L: [-28  37 -14 -25  44 -50  56 -36 -45 -43  24]
U: [ 30  14 -23 -26  13 -21   5 -24 -28  19  31]
X: [-12  31 -14 -26  12  -8   0 -31 -34 -26  -6]
step +1: [-50  56] | [-49  57]
tail: [-26  13] | [-21   5 -24 -28  19  31]
tail: [-14 -26] | [ 12  -8   0 -31 -34 -26  -6]
tail: [-50  56 -36 -45 -43] | [24]
which: [-28  37 -14 -25  44 -50  56 -36 -45 -43] | L

D: [-53  14 -17  10  -7  -3 -17 -10]
C: [ -1  -8   2 -15  28  -8  -2  26]
V: [ -1  -8   2 -15 -16   2   8 -26]
tail: [-15 -16   2   8] | [-26]
then: [ -8   2 -15 -16] | [  2   8 -26]
which: [ -8   2 -15  28  -8  -2] | C

Y: [ -6   4  14 -17 -33]
T: [ -3 -35  43  29  -6]
H: [ 25  14 -51  38 -54]
P: [-24  43  34  38 -53]
F: [ 18 -13 -10 -25   8]
W: [-24  34  43  12   5]
A: [-15  18 -28   9 -29]
S: [-15  18 -13   8 -29]
N: [-6  4 14 -5 43]
tail: [ 18 -13   8] | [-29]
which: [-10 -25] | F
which: [-24  34  43] | W

Q: [ -7  -9   0 -12]
B: [ 14  28 -10 -41]
M: [ 14  28 -23 -20]
J: [ -9  -7   0 -41]
which: [-7 -9  0] | Q
which: [ -9  -7   0 -41] | J

E: [-19  -3  -4  25   4  21 -16 -41 -30]
R: [ -1 -26  -9   6  -5 -51 -18 -41   2]
G: [-19  -3  -4  25 -51  -5  -4   8  20]
step -1: [  6  -5 -51] | [  5  -6 -52]
which: [-5 -4  8 20] | G
which: [ 21 -16 -41 -30] | E
then: [ -5 -51] | [-18 -41   2]
step -1: [-51] | [-52]

rik: [  3  26  11   2  19  -6 -10 -18  19  30]
pedam: [ 50   6 -22  -5  16   7  -1  -6  12   3]
nufad: [  4  -4  10   4  11  26   0 -16   4   1]
Guno: [ 50   6 -22  -5  16   7  -1 -23  12   3]
Gofe: [-28  16   8 -48  13  -1 -25  34 -17  12]
lanu: [-28  16   8  16  -1  -5 -23  12   7  -1]
Vagal: [  5   0  -4   5  -9 -10  10  14   8  -9]
sez: [-22 -23  -5  16  12   6  50   7  -1  -3]
which: [ 50   6 -22  -5  16   7  -1 -23  12] | Guno
which: [ -5  16   7  -1 -23  12] | Guno
which: [-5 16 12  6] | sez

Fon: [ 16  40 -14  -1 -29  -5 -27 -32]
zepa: [ 15  40 -14 -55  50  -3 -18 -51]
zik: [ 40  -5 -29  40 -27  -1 -14  24]
then: [ 40  -5 -29] | [ 40 -27  -1]
then: [16 40] | [-14  -1 -29]
step -1: [-27] | [-28]
which: [ 40 -14  -1 -29  -5 -27] | Fon
which: [ 15  40 -14 -55  50  -3 -18 -51] | zepa
which: [ 16  40 -14  -1 -29] | Fon
tail: [ 16  40 -14] | [ -1 -29  -5 -27 -32]

Poma: [ 47  28  21   5  17 -35 -35]
Tiro: [ 48  31  18   9  18 -40 -32]
muko: [ 15   1  -7 -30 -22 -35  22]
fofo: [ 52  33  19   2  19 -37 -31]
bided: [ 14   1 -25 -13 -18 -30  27]
lek: [  9  14  34  -2 -44   9  -7]
romu: [ -9 -11  -2   8 -10   9  19]
Vup: [14  9 19 26  6  7 16]
nus: [  9  19  26   6   7  19 -29]
tail: [-10   9] | [19]
then: [14  9] | [19 26  6]
which: [ 9 19 26  6  7 16] | Vup

dilir: [ 20 -29  18  10  -4  17 -29 -16  -3  11   7  14 -18  23  18  -6  18 -38
  25  18  14  34  -8  14 -11 -20  -6 -15 -36  12  21  25   2  16 -22  11
  -5 -19   2 -19 -34  30  -3  22  16  30 -28  21  27 -14  -5  14   4  -7
  -8   1]
kofer: [-17  17   5   4   5  -9 -38  -3  20   1  15  -8  -2   1 -23  23  10 -41
 -13  -4 -16  24  -9   3  26  -8 -14  -2  -5 -19  19 -25  -3  -1 -33  18
  11   3 -16  19  -6   5   7 -19 -24 -23  -9 -24 -25  -5  -8  -1 -14 -10
 -16 -29]
gon: [ 34   5   3  -3 -16 -13  15  12  -4  -7 -28  29   5   1   1   3  -1  17
  -4  -8   5 -13   0   4 -18   5  -7   1 -30   9  -9  11  10  19  32  -6
 -11   0 -35  14 -23  -8 -19  18  44  28  29   2  44   0  13 -22  31 -54
  16 -20]
Pufez: [ 31  27 -11 -34 -18   2  10 -19  -9   1 -11  21  33  31  -1  -2 -16 -14
  -2  17  24  11 -36   8  -5 -13  21 -23 -25   4  38 -11 -11  14   8   6
   2  -3   4 -15 -16  20  -3 -14   1  -1 -36 -11 -15  -5  18  29  32  21
 -45  21]
kos: [ 19  -2   7  -8  20  22  -2 -15 -18  -1 -14  23 -38   7 -27   9 -17  20
 -15 -23   1   8  11   8   0  28 -31  22 -29  -1  -9 -30  14 -23 -14   5
  -8   6  25  15  13 -11 -16  -5  -8  15  16  11  48 -15   6 -31   7   7
  47 -14]
kib: [ 10  22  33  -1 -29 -17   4 -11 -20 -23  -7  -4  28  -4  13 -11 -13   4
 -12  36  -7  -8   9  -4 -32   0  29  -3  10   6 -12  55  10  25 -20   4
  -8   1  -8 -44 -35   0 -32   2   9  -2 -12  -3  -6 -15   2 -16  -1  -9
 -26   1]
gefa: [ -4  23  15 -41 -28   0 -12  -8  -8 -12   9   1  -2 -25  15  17  -4  27
   0  20 -13  -2   4  13 -25 -11  13  -7  12 -13  21  13  -2  -3 -28 -10
  10   0  -7 -18 -19   5   3   8 -16 -21 -23 -25 -26 -23  12  21   3   1
 -21  39]
velu: [ 17  -9  -9 -11 -13 -14  20  16  13 -16  -6  14   4   3   7 -10  -6  11
  -6 -19  -7  -2   7   6 -17  -5  -4 -16  -8  -4 -15  24   7  22  31  -3
  -8  13 -33   7 -21  -4   0  23  44  30  30   8  24  -1  -4  -5  24 -51
 -10 -29]
Siv: [-13   3  12 -25 -13   4 -12 -17  -5 -12   8  -1  -9 -15   5  13  13  29
   7  12 -31   5  19   9 -28 -25  13  -4  17 -17   5  25   4  -7 -31 -11
   3  -5  -4 -23  -1  -1   1  14  -4  -9 -10 -21 -12 -20  10  27 -10  -8
 -23  21]
step +1: [-32] | [-31]
then: [ 13  -2  -3 -28] | [-10  10   0]

Gona: [ 22 -21  -6   0   6   1  -9  23   6 -13   3   3  23   0  17 -16 -15 -10
   6  -4 -15  -3  23 -26  -3  -6   9  22 -20   5  -3 -16   7 -17   3  -8
   2  -6   8   0  22 -29  -6  -6  14  11 -31   7  12  -7  -5  -9  16]
sidil: [  1  12   0  -5 -15  -7  -8 -11 -19   1  -2  -5 -15 -19 -18   6  13  17
  -3   5   8  -7 -14  26   4  13  -7 -10  27 -16 -20  20 -18  10   0  17
   8  -4  -7  -2 -13  21   2   8 -28   1  19  22 -18   5 -12  16 -16]
fav: [-29  27   8   8  -2   0   9 -33  -3  22  -5  -5 -28   9 -15  23  19   5
  -7   8  22   9 -26  32   3  -1 -10 -31  15  -2   8  14  -7  19 -10   8
  -5  11  -8   2 -26  34   9   3 -13 -14  32 -15  -9   2   6   1 -15]
mem: [ 36 -22 -18  -2  -3  17 -30   3 -13   0   5   0  20   1  18   6   5   4
  -6   5  -9  -3  15 -17  -3  -8   1  26 -21 -15 -17 -10  -5  -7 -21   2
   3  -1  28  -2  16 -24   8  -3 -15  18 -27  43  18  -6 -13  -1   2]
Vodu: [ 26  -4   1  27   9 -18 -10  27 -22 -27   1  -2  18  -9  -8 -17 -19  -4
  26   5 -14 -10  27  -4  -7   0  13  31 -19  -3 -17 -19 -11 -22  17  13
   7 -10 -11   6  27  -9 -26   9   3   4 -41  10   5  -2 -26   1  16]
vetur: [ 27 -29  -9 -14   0   4 -12  26  10 -13   4   4  25  -6  22 -20 -14  -7
   0  -8 -18  -5  22 -32  -1   0  12  31 -19  -3  -7  -9   9 -16   2 -11
   4  -9  13  -4  21 -36  -1  -9  11  16 -27  16   9  -7  -3  -7  13]
which: [-10   8  -5  11  -8   2] | fav
tail: [  0  12  31 -19  -3] | [ -7  -9   9 -16   2 -11   4  -9  13  -4  21 -36  -1  -9  11  16 -27  16
   9  -7  -3  -7  13]
step -1: [-12  26  10] | [-13  25   9]

Bunuf: [-18  21  11  14 -20 -32 -36  -6 -33  13 -16  13  27 -17]
tedud: [ -1 -14  -4   5 -45  18  36  36  11  20  -1   7   0  23]
foza: [-18  20  11 -45  18   5  11  36  36 -10   1  12  31  27]
tail: [-18  21  11] | [ 14 -20 -32 -36  -6 -33  13 -16  13  27 -17]
which: [11 36] | foza
step +1: [ 11  14 -20 -32] | [ 12  15 -19 -31]
step -1: [20] | [19]
step -1: [ 11  14 -20 -32] | [ 10  13 -21 -33]
then: [  5 -45  18  36  36  11] | [20 -1  7]
then: [  5  11  36  36 -10] | [ 1 12 31]

Bis: [  7   4 -10  -7  17]
lin: [-25  -4 -26  36   6]
guk: [-18 -17 -23   2  10]
mib: [ -6   4  14 -26 -19]
bir: [-34  10  30  22  10]
mes: [ -6  -4 -45  -9 -17]
pok: [ 6  9 -4 11 44]
novep: [  0  19  11 -25   0]
Vuzo: [ -3  20   5 -19   8]
Pupu: [-18  31   1 -40 -14]
which: [-25  -4 -26  36   6] | lin
which: [ -6  -4 -45  -9 -17] | mes
tail: [-10  -7] | [17]
step -1: [-18  31] | [-19  30]
which: [-18 -17 -23   2  10] | guk

tokul: [  6   6 -37  20  47 -21  25]
dofi: [ 24  10  19 -22 -42  21 -27]
Kino: [-20  -6  44 -34 -44   5 -19]
tise: [ 23   5 -27  22   8  17 -11]
Boz: [ -6  -9  16 -19 -32  -4 -13]
bapi: [-14  11  11 -13 -17 -10 -10]
mifi: [-10  -8  -2 -25 -13 -18   6]
kadig: [ 14 -17  13  27   8 -17  -2]
zep: [ 13  -6 -20  27   8 -17  -1]
Neba: [ 19   2  12  43  25  10 -14]
lumor: [ -8 -10  -2 -14  -9  -4  -5]
Teg: [ -6  -9  12 -13 -17 -10  -3]
tail: [ 12 -13 -17 -10] | [-3]
then: [-10  -8  -2] | [-25 -13 -18]
tail: [24 10] | [ 19 -22 -42  21 -27]
which: [25 10] | Neba

nat: [-24  34 -29  23]
popu: [-24  34 -30   5]
vor: [-28 -21 -14  39]
bila: [-35  16 -23   9]
Kozet: [17  9 32 43]
Fakod: [-15  39  48  33]
laz: [-32 -10  -8  28]
step -1: [-10] | [-11]
which: [-14  39] | vor
tail: [ 34 -30] | [5]

Dulet: [  1  28  -5  47 -16   4   7  10  -3  -9  25 -14 -17 -41   6  -7  -4  -1
  10  -6]
Sisa: [-2 -1  2 -6  0 -1  8  3 -4 -1 -4  0  2  8  6 -7 -4 -1 10 -6]
lilu: [  1  28  -5  47 -16   4   7  10  -3  -9  25 -14 -17 -41 -51   3  51   2
 -24  26]
tail: [2 8] | [ 6 -7 -4 -1 10 -6]
step +1: [0] | [1]

fezog: [-33  -4 -13   7  -9]
kubi: [-41  -7 -23  21  -2]
nebaf: [-4  1 -5 -1 -3]
zanif: [-15  -5 -13   2  -6]
vusis: [-23  -9 -11  -3  -4]
Dofa: [-23   4 -17   0  -9]
tipat: [-4  0 -5  0 -2]
vomub: [-12  -5 -10   0  -2]
suzip: [-16   3 -17   2  -6]
step +1: [-12] | [-11]
step -1: [-10   0] | [-11  -1]
tail: [ -4 -13] | [ 7 -9]

tarok: [ 24 -35  -9  20 -20  21  -8   8  24]
gasu: [ 42 -16  -1  -8 -37  -7 -25 -13  22]
bidoz: [ 41 -24 -21   4 -25  11 -13  -6  20]
Napas: [ 20 -19  55  14  10 -10 -46   2  -6]
ped: [-36  18   5 -39 -54  55  28 -48 -20]
which: [-39 -54] | ped
then: [ 42 -16  -1  -8 -37] | [ -7 -25 -13]
which: [ 20 -20] | tarok

nugev: [-11  19   7   0 -52 -25]
Zokek: [ 18  -2 -10 -11   2   8]
miba: [ 11  -2 -11 -11   2   8]
step +1: [-10 -11] | [ -9 -10]
then: [ -2 -11] | [-11   2   8]
tail: [ 18  -2 -10 -11   2] | [8]
which: [-10 -11   2   8] | Zokek
then: [19  7] | [  0 -52 -25]

legi: [  5  -2   3  -8   5   9   6 -41   0   9  -3  -4   5  -7   0   4   1   5
  -6   1  -4  -2   4   1 -12   1]
felil: [  5   0  -1  -7   1   6  -5 -22   0   0   3   0  -1  35   5   1   2  -4
   0  -2   8   2  -5   3  -6   1]
Mik: [ -3   2   2   1  -5   9  -4   6   0 -17  -3 -18   3 -14  -1   4   0  -8
  -7   0   7  -2  -2   1   6   2]
Gil: [  5   1   1 -12  -1  11  -1  -9   1  10   2  10   0 -12  -7   2   0  -4
  -1   0  -7   0   5   0   0  -2]
derus: [ -7   0   2  18  -2   0  -2   5  -1 -18  -1  -6   9   1  18   7  14   4
  -4  -1   3   1   2   0  10   0]
toz: [ 3  0 -1 -5  1 -6 14 -9  0  9 -2  4 -2  9  0 -2 -2  5  3  0 -6  0  4  2
  0 -4]
Lekan: [  1   1  -1  -7   1  -2   2   0   1 -55   0  -5   1  15   5   6   0   7
 -10   1 -11   0   1   0  -8  -2]
lok: [ 0  0 -1  2 -4 -1  7 -6 -1  4  3  9 -4 18  1 -6  4  7 14 -1  7  2  0 -1
 -1  1]
fulin: [  4   0   1   1  -2   1   0  -5   0  -8   0  12   0  -1   5  -3   0   2
  -1   0 -12   2  -4   0  -2   3]
then: [ 9 -4 18  1 -6  4  7 14 -1] | [7 2 0]
then: [ -5   9  -4   6   0 -17  -3 -18   3] | [-14  -1   4]
step +1: [-7  0  5] | [-6  1  6]
step -1: [ 0 -1 35] | [-1 -2 34]
tail: [ 0 -6] | [ 0  4  2  0 -4]
which: [ -3   2   2   1  -5   9  -4   6   0 -17  -3 -18   3 -14  -1   4   0  -8
  -7   0   7  -2  -2   1   6   2] | Mik
then: [ 2  1 -5  9 -4  6] | [  0 -17  -3]

suzem: [-13 -42   7 -25  -7 -14  12  -5  20   7  -1  28 -20   8  -2  18  15 -11
   6  -3  -5   5   5 -17  -3 -18 -19 -12  12   0 -23]
megog: [ 18  17  18  10  -3  -5  20 -12  13 -12 -23   4   6   5  -1 -11 -27   2
  -3  19 -18  10 -13 -21  20   4  21   2 -36 -19   2]
dep: [-16  -2 -22   9  -6  18  29 -19  17   0 -25 -10  -7 -11  14  -4  16  -9
  27  17   4  21  -9  21   6   5 -16  14   0 -14 -23]
butu: [ 15  23 -19  34 -17 -14   0   4 -13 -15  21   5  18   8  -4   4 -32   2
  -2   2  13 -35   7  11 -19   5   4  -5  -8  -6   8]
nakob: [-23 -22 -13 -21  20 -11   5  10  29   7  -4 -12 -21 -27 -11   5  25  -2
 -16  -6 -11   4 -11  27  11  -5  -4  12  10 -18  -9]
deku: [ 20   7  -4  28 -20   8  -2  18  15   6 -15  21 -23   5  -1   9 -20   9
   4  20  -6 -25   8  12 -29 -13   3  -2   5  -8  29]
tail: [ -1 -11] | [-27   2  -3  19 -18  10 -13 -21  20   4  21   2 -36 -19   2]
then: [ 20   7  -1  28 -20   8  -2  18  15] | [-11   6  -3]

damep: [ 13   6  43  32 -13  19   5 -15 -12  -3]
busi: [ 15   1  -3 -12  -7 -17  -2   5   9   0]
Pirod: [-27  24 -21  -3   0 -12  20 -16 -12  11]
lor: [ -2  15   1  -3 -12  -8   7  30 -11  -8]
tail: [-3  0] | [-12  20 -16 -12  11]
then: [ 15   1  -3 -12  -8] | [  7  30 -11]
which: [ 15   1  -3 -12  -7 -17  -2   5   9   0] | busi
which: [ -3 -12  -8   7  30 -11] | lor
step -1: [-3  0] | [-4 -1]

gane: [-10  28 -18  14  -1  44  16  -5   8  -9]
Geso: [-10  36 -20  11  -1  40  12  -4   4  -8]
zut: [  4 -17  19   7  -8   0  11   7   7  -2]
tail: [-4  4] | [-8]
step -1: [11] | [10]
step -1: [11] | [10]

nikiv: [ 12  23  26  -5  25 -27 -32 -22 -21 -23 -18  18]
Sib: [ -7  33  16   3  40 -28 -32 -22 -21 -23  12  11]
dafi: [-18 -29   7  13 -13 -26   5  -1 -15   2  38  11]
popi: [-35 -12  35  26   7  21 -13  22   1  40  -7 -30]
gizas: [ 18  23  16  40  -5  13  36 -39  -3 -37  17 -20]
step +1: [-23] | [-22]
tail: [-27 -32 -22 -21 -23] | [-18  18]
then: [ 40  -5  13  36 -39  -3] | [-37  17 -20]

Veger: [-30   7 -17  -7 -22  -6  24  34  28 -10  12 -17   0  26]
sama: [ 0  0  0 -3  0 -2  0 -6  0  3  7  6  1 -3]
zegut: [  2   9   0  -3 -43  25  11  -2   0   4 -27  -4   0   0]
meke: [ 7 10  8  0 -3 10  9 -4  8  0  0  0  3 13]
rup: [ 25  15   4  18   3  17  14   2  24  -7   9   0 -32   0]
medu: [ 7 10  8  0 -3 10  9 -4  8  0  0  0  0 15]
Nugi: [ -6  -3   9   3  21  -3  -8   0  -7  -6 -10  -1  -2   2]
neler: [  0   7   0  11  -4 -25   9   0  13   2   0   0  -9   9]
ziti: [14 -2 -1  0  4 -7 -1  3  5 -2  1 -4  0 -2]
samef: [ 0  0  0 -3  0 -2  0 -6  0  3  7  6  1  0]
step -1: [-4] | [-5]
tail: [0 0 0 0] | [15]
which: [-2  1] | ziti

Sonul: [ 5 41  8 51  5 39  8 28]
kiteb: [20 32 19 51  5 39  8 26]
beror: [18 36 19 55  4 41  6 30]
riki: [20 31 19 47  5 40  7 29]
roden: [19 32 20 50  4 39  8 27]
rokit: [21 32 19 51  5 39  8 28]
then: [21 32 19] | [51  5 39]
which: [20 32 19 51  5 39  8 26] | kiteb
which: [20 31 19 47  5 40  7 29] | riki
then: [19 32] | [20 50  4]
step -1: [19 55  4 41] | [18 54  3 40]
step -1: [41] | [40]

favi: [ -1   3  -4  10   6  13 -20  38  56   8  -6   7  12  -1 -13   4   7]
lel: [ -7  10 -14  34  22  13 -21  38  56  39 -19  24  22   0 -34  12  -4]
dilok: [ -7  10 -14  34  22  30 -19  38  56  39 -19  24  22   0 -34  12  15]
tail: [-21  38  56] | [ 39 -19  24  22   0 -34  12  -4]
tail: [ 13 -20] | [ 38  56   8  -6   7  12  -1 -13   4   7]
step +1: [ 34  22  13 -21] | [ 35  23  14 -20]
step -1: [3] | [2]

vap: [-2  1  2  0  0  0]
tigob: [ 1 -1  1  6  7 -1]
sonas: [13 16 -2 -1  1  2]
meman: [ 1  2 -2 25 40  1]
zono: [17 21 -1 -1  1  5]
Tovik: [-1 -3  3 13 15  0]
vovi: [1 0 1 8 8 0]
vusu: [ 1  0  1  8  8 -1]
talib: [10 10  2  0  0  0]
gup: [6 7 0 1 0 1]
nepo: [-2  0  0 16 15  1]
soga: [ 0 -1 -1 17 28  0]
step -1: [7] | [6]
which: [-3  3 13 15  0] | Tovik
which: [ 1  2 -2] | meman

Fibop: [-35 -16  16 -26  14   0  21 -29  -7 -14  -9  -7 -21 -14  -6 -26  -2  -3
   2  -2 -11]
Binu: [ -6 -21  20  32   0  51 -10 -29  -8  37  -6  31   4  11  40 -29  -1 -20
   2   0  29]
Zemu: [  1  19 -35 -16  14 -26  37  43   7 -40  -2 -38 -32 -36 -35 -13   3  12
  12  -3   7]
which: [-36 -35] | Zemu
which: [-35 -16  14 -26] | Zemu
then: [-16  14 -26  37  43   7 -40  -2] | [-38 -32 -36]
tail: [-29  -8] | [ 37  -6  31   4  11  40 -29  -1 -20   2   0  29]
then: [-26  -2] | [-3  2 -2]
step -1: [ 40 -29  -1] | [ 39 -30  -2]

Buk: [ 18 -31 -25 -11  16   3 -10 -24 -15 -13]
zedub: [-13 -38 -12   8 -15  15   9  45 -40   6]
zukof: [ -3  14  18   9 -48  17  42 -11  -7  -9]
kel: [-12 -13 -38   8  13 -15 -20  27  29  20]
kamit: [-30  25  29  17 -17   6  14  27  11  13]
gitiv: [ 24 -45 -40   8 -15  15   8  -4 -25  -6]
Rame: [-13 -38 -12   8 -15  15   9  45 -40  -4]
then: [14 18  9] | [-48  17  42]
which: [-31 -25] | Buk
which: [-13 -38 -12   8 -15  15   9  45 -40  -4] | Rame
step +1: [15  9] | [16 10]
tail: [-40   8] | [-15  15   8  -4 -25  -6]
which: [-13 -38 -12   8 -15  15   9  45 -40   6] | zedub

radi: [-19  13 -18   3   2   2 -20 -27   6  -4   9  28  16]
Tugeg: [ 35   5 -48 -13  29  -4  21 -14 -21  49  14 -19  -8]
Zeket: [ 19 -19  -7 -11 -15  -2 -12  -7  -8 -11   2   7 -24]
niku: [-16  12  11  -2  -8   1  -9 -16  -9  20   5 -13  25]
romel: [-12  -4 -16   2   0   0  -9 -18   0   3  -1  13   6]
pes: [  5 -38   6   1   1 -18   0  -2  12  16   7  11   8]
Kugi: [-21 -46  -5  15  -3 -23   3  -1  13  16  -9   3  22]
Kab: [ -9  24  31 -14  -5 -35   0  -1  -8  51 -17   9   1]
telag: [  4 -40  10   0   6 -12  -3  -4  11  19   0  11   4]
giton: [-3  4  4  7 12 -6 11 -5  4 -6 -2  7  2]
step +1: [ -4  21 -14 -21] | [ -3  22 -13 -20]
which: [-19  -7 -11 -15  -2] | Zeket
which: [11 -2 -8] | niku
then: [-18   3   2   2 -20 -27] | [ 6 -4  9]
then: [1 1] | [-18   0  -2]
then: [-46  -5  15  -3 -23   3  -1] | [13 16 -9]
step -1: [6] | [5]

Koge: [ 32  -3   2   3 -15  18  -5 -10  33  14  15]
Tete: [-19  -6  -7  41 -24 -17 -16   1 -15 -13  10]
fupe: [ -6 -19  -7 -24  41 -17 -16   1 -15 -13  10]
then: [ -6 -19] | [ -7 -24  41]
which: [ 41 -24 -17 -16] | Tete
which: [-24  41] | fupe
which: [ 18  -5 -10] | Koge

